These are the activations of a small neural network, seen along a few directions. Each row is one input.
Each table varies a few parts of the input and shows all the possible inputs, shuffled.
A made-up example of a description, with smaller parts first: values(2) and (point or ring(9) or (line(4) and ring(8))).
Shared parts are said once, and a part with two or three values counts as separate values.
In the rows, 128 means zero.

Other details of the inputs vary at random and push rows far along two fixed directions, the same in every table; ignore that.

Table:
r1: [129 110 152 108 142 113 113 153 195 155 174 157]
r2: [130 129 106 139 145 120 123 123  45  56 106 124]
r3: [ 83 148 125 147  87 184 114  91 116 210 138  87]
r4: [133 127 117  74 111 111 127 123  64  74  95 129]
r5: [ 86 104 126 134 173 101  67 169 188 150 156 124]
r6: [126 133 107  97 113 103 105 142  49  68 106 126]
r7: [170 107  92 131 147 111 187 166 157  42 124 177]
r8: [169 169 139 100 125 136 161 104  65 108 115 117]
r9: [172 143  94 113 158 111 187 168 160  77 110 142]
r10: [163 150 107  92  79 119 148  96  72 112 116 151]
r11: [146 131 148 149 140 117 132 152 208 159 135 154]
r12: [163 149  88 133  93 163 160  62  69 104 113 123]
r13: [ 83 113 131 151 144 129 146 193 210 142 147 149]
r14: [102 151 158 165  96 157  48  96 108 188 117  82]
r15: [111 138 152 133 144 143  97 111 144 164 109  94]
r16: [ 94  89 122 135 157 136 128 193 190 179 150 114]
r17: [134 100 141 173 147 123 126 137 217 150 158 175]
r18: [131 106 130 170 167 123 132 130 215 154 161 165]
r19: [139 123 125 132 139 104 156 103  57  62 111 126]
r20: [147 120 145 115 165  66 166 190 130  49 104 142]
r21: [ 99 156 148 162 116 157  54  88 106 194 120  72]
r22: [ 86 109 133 149 134 139 132 185 204 162 151 137]
r23: [130  97 164 156 160 130 120 143 206 144 175 164]
r24: [131 133  92 101 116 138 177 152  54  99 111 119]
r25: [ 96 133 149 127 100 129  75  63 113 200 146  87]
r26: [127 151 124 126  85 152  96  54 129 217 149 119]
r27: [136  95 138 139 159  81 155 160 123  47 122 156]
r28: [175 171 109 116  71 155 156  88  76 115  91 113]
r29: [157 128 116  71 160  93 169 158 116  74 146 159]
r30: [131 100 151 151 188 123 136 149 207 134 176 161]
r31: [140 157 142 108  94 145 121  92  46 106  73  97]
r32: [159 161  78  86  76 146 148  72  68 123 116 115]
r33: [166 118  83  83 132  93 177 179 159  61 128 171]
r34: [131 127 120 124 132 141 133  87  56  82  96 117]
r35: [175 143 110 113 173  88 193 176 147  69 110 164]
r36: [110 143 165 151 126 129  96  90 133 185 127  84]
r37: [128 106 107 109 134 117 176 206 118  86 122 149]
r38: [101 111 143 177 126 142  66 115 123 138 135 121]
r39: [142 128 171 134 154 124 125 159 199 153 153 143]
r40: [ 98 118 135 139  70 181  96 113 106 217 131  84]
r41: [124 145 113  78 103 134 114  77  39 113  97 100]
r42: [ 76 157 127 154  89 182 119  87 120 206 136  93]
r43: [100 119 158 128  97 117  77  92 133 180 145 107]
r44: [104  85 152 157 161 128  98 143 191 126 134 144]
Each input here is: values(2) and (line(4) or (values(3) and line(6))).
- Changing only the values(2) part turns r21 into r14. The same change can be made to r41. Which row results? => r4
- Changing only the values(2) part turns r18 into r17. The same change can be made to r24. Which row results? => r37
- Which other rows does r21 become when the values(3) part takes its other values? List them by row number. => r2, r5
- Which other rows does r3 become when the line(4) part takes its other values? List them by row number. => r16, r24, r42
- Which other rows does r38 become when the values(2) part takes its other values? List them by row number. => r2

Table:
r45: [ 81 130 149 141  95 154  62  87 137 219 145  87]
r46: [125 122 105 114 129 126 158 145 102  98 123 135]
r47: [146 163 139 129  61 167 105  27  58 181 129 106]
r48: [137 143 116 129 119 139 145  97  77 107 111 118]
r49: [107 113 158 140 139 119  86 119 158 153 142 123]
r50: [103  98 123 134 162 115 114 187 192 135 148 144]
r51: [130 134 133 109 133 110 140 148  87  94 102 117]
r52: [115 103 118 131 148 116 135 176 209 138 149 151]
r53: [103 119 146 158 137 146 118 136 175 175 144 119]
r54: [153 158 124 108 103 142 156 111  84 123 115 124]
r55: [157 150 118 112 124 128 148 108 108 115 122 130]
r56: [137 133 122 121 129 126 143 151  88  92 107 124]
r57: [150 126 120 124 123 114 149 126 115  89 121 152]
r58: [144 138 119 121 121 125 162 146 116  98 110 136]
r59: [129 111 127 146 162 110 130 162 215 131 143 147]
r60: [148 133 106  94 123 122 161 142 114 108 128 142]
r61: [103 135 148 164 108 168  61  75 143 210 140  94]
r62: [134 129 127 112 147 104 129 135 103  91 107 122]
r63: [141 124 125 122 132 119 130 130  89  79 119 139]
r64: [119  98 139 151 165 112 129 154 188 123 154 151]
- What is each input in this table made of? => line(4) and line(5)
- Changing only the line(4) part turns r59 into r58. The same change can be made to r48. Which row results? => r53
